These are the activations of a small neural network, seen along a few directions. Each row is one input.
In each table, some parts of the input vary, and every possible input appears once, in random order.
A made-up example of a description, with smaller parts first: line(4) and (point or line(11) or (values(3) and ring(5))).
Shared parts are said once, and a part with two or three values counts as separate values.
In the rows, 128 means zero.

Other details of the inputs vary at random and push rows far along two fixed directions, the same in every table; ignore that.

A family of inputs:
R1: [164 179 109 121 116 151 145 116 150 111 158 185 224 146 140]
R2: [156 180 114 122 117 143 145 111 147 109 161 186 228 146 144]
R3: [100  85 128 125 146 116  96 131 135 117 132 116 110 105  96]
R4: [ 95 108 117 138 130 141  93 112 175  49 229 233 243 120  59]
R5: [146 150 133 117 131 114 151 128 118 168  87  91 110 128 181]
R6: [106  97 131 138 132 131 106 137 121 111 137 122  93 124  84]
R7: [106 105 135 138 128 124 113 132 115 118 128 114  88 128 102]
R8: [140 148 129 110 135 109 141 120 122 161  86  93 123 121 177]
R9: [106  97 130 139 130 131 107 137 123 113 136 125  94 124  88]
R10: [111  93 134 140 129 133 110 140 123 115 141 124  91 126  90]
R11: [110 104 127 136 129 130 110 134 120 114 130 120  93 126  91]
R12: [164 175 131 125 113 126 164 128  88 175  60  70  72 152 190]
R13: [107  89 135 141 128 133 108 141 125 111 147 127  94 124  85]
R14: [ 84  82 136 123 150 105 102 125 142 117 140 125 120  96 105]
R15: [153 173 120 112 128 127 156 112 156 135 146 172 222 127 174]
R16: [105 102 138 140 128 124 114 135 115 119 133 115  89 128 104]
R17: [107  99 132 139 129 130 110 138 119 117 131 117  87 125  93]
R18: [169 169 129 125 114 134 161 136  94 172  68  76  75 151 176]
R19: [168 165 129 125 115 135 159 135  98 171  70  79  76 150 175]
R20: [163 182 119 124 114 144 151 114 142 121 150 173 211 149 158]
R21: [ 82  71 132 127 151 118 101 130 157 103 162 155 137  92  82]
R22: [ 89  79 126 121 151 114  92 127 149 106 148 136 135  96  86]
R23: [ 94  87 134 128 144 110  96 127 132 116 138 117 116 107 103]
R24: [107  99 138 142 128 126 111 137 117 117 136 115  88 128 100]
R25: [169 163 129 124 115 136 159 136  98 170  75  81  79 150 172]
R26: [ 82  69 132 132 150 121  97 133 157  98 173 156 139  96  73]
R27: [164 162 126 125 116 136 153 135 104 162  81  90  89 147 164]
R28: [113 106 132 138 129 129 115 138 112 123 121 108  79 128 100]
R29: [166 171 124 123 114 132 160 132  95 171  63  77  75 149 176]
R30: [156 176 116 125 117 146 143 112 151 105 170 191 233 146 142]
R31: [167 183 119 124 113 144 155 115 139 123 152 173 212 151 162]
R32: [ 87  74 135 129 149 118 107 134 149 113 153 142 119  97  89]
R33: [167 168 136 127 112 129 165 133  94 175  74  79  79 153 189]
R34: [ 98  90 138 129 142 109 104 131 127 126 129 108 100 109 111]
R35: [165 178 109 106 129 134 147 112 156 131 135 166 224 130 165]
R36: [146 151 130 112 132 109 142 122 112 169  74  77 104 125 182]
R37: [105 104 136 140 127 123 114 133 116 117 130 116  88 127 104]
R38: [110 100 131 137 130 129 110 139 116 120 124 111  79 125  93]
R39: [144 145 127 109 138 117 154 126 126 169  79  96 108 117 176]
R40: [155 169 106 104 133 132 135 107 163 119 145 176 239 122 152]
R41: [ 80  77 138 127 150 108 104 127 145 114 150 135 123  95 101]
R42: [111  98 134 140 128 132 112 140 119 118 133 115  83 127  94]
R43: [110  92 135 141 129 132 110 142 117 117 138 115  82 126  91]
R44: [106  88 131 140 130 134 104 140 129 106 152 134 103 124  80]
R45: [152 148 128 114 133 120 152 132 118 171  79  87 101 127 174]
R46: [150 168 108 101 136 130 145 106 169 123 144 181 240 116 159]
R47: [110 103 129 137 128 129 112 136 118 120 122 113  81 126  97]
R48: [157 181 112 122 116 143 145 111 149 108 161 190 231 145 146]
R49: [108 103 139 142 129 127 114 135 115 118 137 116  92 130 103]
R50: [105 105 137 140 129 125 114 134 114 117 134 116  94 128 101]
R51: [162 182 106 119 113 148 148 113 149 112 150 184 220 144 144]
R52: [162 163 109 120 115 146 146 115 164 121 159 189 230 137 148]
R53: [ 85  79 141 132 145 111 111 131 142 119 150 135 115  99 104]
R54: [160 180 118 125 113 144 149 114 146 114 161 183 222 148 153]
R55: [108 105 138 140 128 123 116 135 112 125 123 108  80 129 110]
R56: [108  96 139 142 128 127 111 137 119 116 143 121  93 128  98]
R57: [161 185 112 121 114 142 149 110 143 117 146 176 214 147 154]
R58: [101  83 139 141 127 121 110 135 130 126 140 119  95 120 107]
R59: [162 166 122 123 115 133 154 131 102 163  72  87  84 146 166]
R60: [168 169 136 127 113 129 164 133  92 176  72  76  77 154 188]
R61: [164 165 136 128 111 129 163 133  95 172  78  80  79 152 186]
R62: [ 79  75 139 129 148 111 104 128 148 110 157 145 129  95  96]
Description of these inputs: values(2) and (point or ring(10) or (line(4) and ring(5))).
- The inputs of R34 and R35 match in every part but the values(2) part. If R7 is changed in the same way as R34 into R35, which row does it become? => R11
- The inputs of R17 and R16 match in every part but the values(2) part. If R3 is changed in the same way as R17 into R16, which row does it become? => R23
- Which other rows does R55 become when the values(2) part takes its other values? List them by row number. => R9
- Which other rows does R43 become when the line(4) part takes its other values? List them by row number. => R18, R28, R29

A family of inputs:
R63: [141 148 127 120 131 127 153 127 135 155 109 122 137 126 161]
R64: [ 98 100 135 131 144 115 112 125 126 120 125 120 106 112 109]
R65: [147 159 126 137 109 145 155 123 133 119 155 169 170 147 142]
R66: [134 132 116 124 126 128 117 120 132 122 126 124 141 128 124]
R67: [144 166 107 120 113 135 137 112 140 119 124 161 181 136 141]
R68: [145 144 130 120 127 122 149 132 131 158 109 116 131 127 167]
R69: [ 96 107 129 144 129 135  96 119 153  65 209 195 193 129  69]
R70: [123 137 139 142 115 128 140 128 102 130 120 113  90 146 137]
R71: [164 183 120 107 122 122 156 112 130 145 118 139 191 138 188]
R72: [142 124 121 123 125 131 129 133 125 147 103 101  98 130 135]
R73: [114 132 129 125 137 118 129 121 134 129 127 128 142 120 134]
R74: [119 104 143 145 126 130 124 143 109 135 124 102  63 134 115]
R75: [125 110 127 130 139 134 123 148 112 133 109 101  65 123  96]
R76: [112 100 133 138 132 122  97 133 118 116 135 112 108 127 101]
R77: [145 123 133 131 124 129 130 139 115 151 104  93  93 138 138]
R78: [122  98 138 140 125 132 117 143 111 137 118  97  70 130 113]
R79: [102 103 140 130 138 108 115 135 118 138 114  93  84 117 128]
R80: [152 157 109 120 112 140 147 118 147 130 124 159 169 134 142]
R81: [110  98 137 130 140 122 125 134 125 141 111 108  81 112 120]
R82: [171 180 120 107 125 135 166 118 142 147 116 147 185 135 187]
R83: [106  87 138 127 136 117 115 136 132 129 139 119 102 110 111]
R84: [107 104 140 126 139 113 117 130 115 130 111  96  82 114 126]
R85: [ 77  83 116 135 149 142  71 128 164  38 222 213 202 105  14]
R86: [176 193 118 122 109 142 151 114 125 138 121 143 190 151 175]
- The inputs of R81 and R64 match in every part but one. If R80 is changed in the same way as R81 into R64, which row does it become? => R67
- Describe the family of inputs behind these rows. => values(2) and (point or ring(5) or line(6))
- Start at R70 and move only the line(6) part, one step at a time. The first step leads to R69. Which rows follow, in order? => R86, R76, R66, R67
- Which other rows does R65 become when the line(6) part takes its other values? List them by row number. => R72, R74, R77, R78, R80

A family of inputs:
R87: [149 146 137 118 128 114 151 130 109 175  77  77  91 131 186]
R88: [154 178 110 127 112 148 137 114 142  98 161 185 215 150 128]
R89: [ 98  88 137 144 130 132 111 135 137 103 164 150 118 121  85]
R90: [151 159 122 120 123 129 142 128 106 151  81  91  96 139 154]
R91: [ 96  80 123 125 146 125  99 134 150 108 147 142 123 100  77]
R92: [161 156 129 131 111 136 145 135 101 152  95  93  93 154 154]
R93: [146 141 124 134 116 144 140 135 118 132 120 126 110 143 127]
R94: [106 101 139 136 132 125 126 134 133 124 146 136 116 119 115]
R95: [174 191 126 117 116 130 168 115 131 154 121 143 192 147 200]
R96: [122 134 130 135 123 129 127 122 122 118 138 137 135 135 126]
R97: [166 157 129 121 121 127 151 136  94 177  60  60  65 145 175]
R98: [ 88  86 123 125 146 117  90 127 142  99 143 134 124 102  77]
R99: [150 157 106 110 131 134 129 113 162 117 149 173 226 123 139]
R100: [ 96  83 138 130 142 117 115 135 134 127 135 121  96 106 107]
R101: [ 92  93 138 130 142 110 108 128 126 120 129 114  99 109 110]
R102: [158 166 106 117 123 150 142 118 158 110 157 190 221 134 129]
R103: [ 92  97 142 139 135 114 113 129 120 119 137 117  95 118 110]
R104: [105  92 143 144 128 122 110 137 118 120 142 115  90 128 105]
- Describe the family of inputs behind these rows. => values(3) and ring(6)
- The inputs of R95 and R94 match in every part but the values(3) part. If R87 is changed in the same way as R95 into R94, which row does it become? => R100
- Start at R96 and move only the ring(6) part, one step at a time. The first step leads to R88. Which rows follow, in order? => R90, R98, R101, R103
- Which other rows does R92 become when the values(3) part takes its other values? List them by row number. => R88, R93
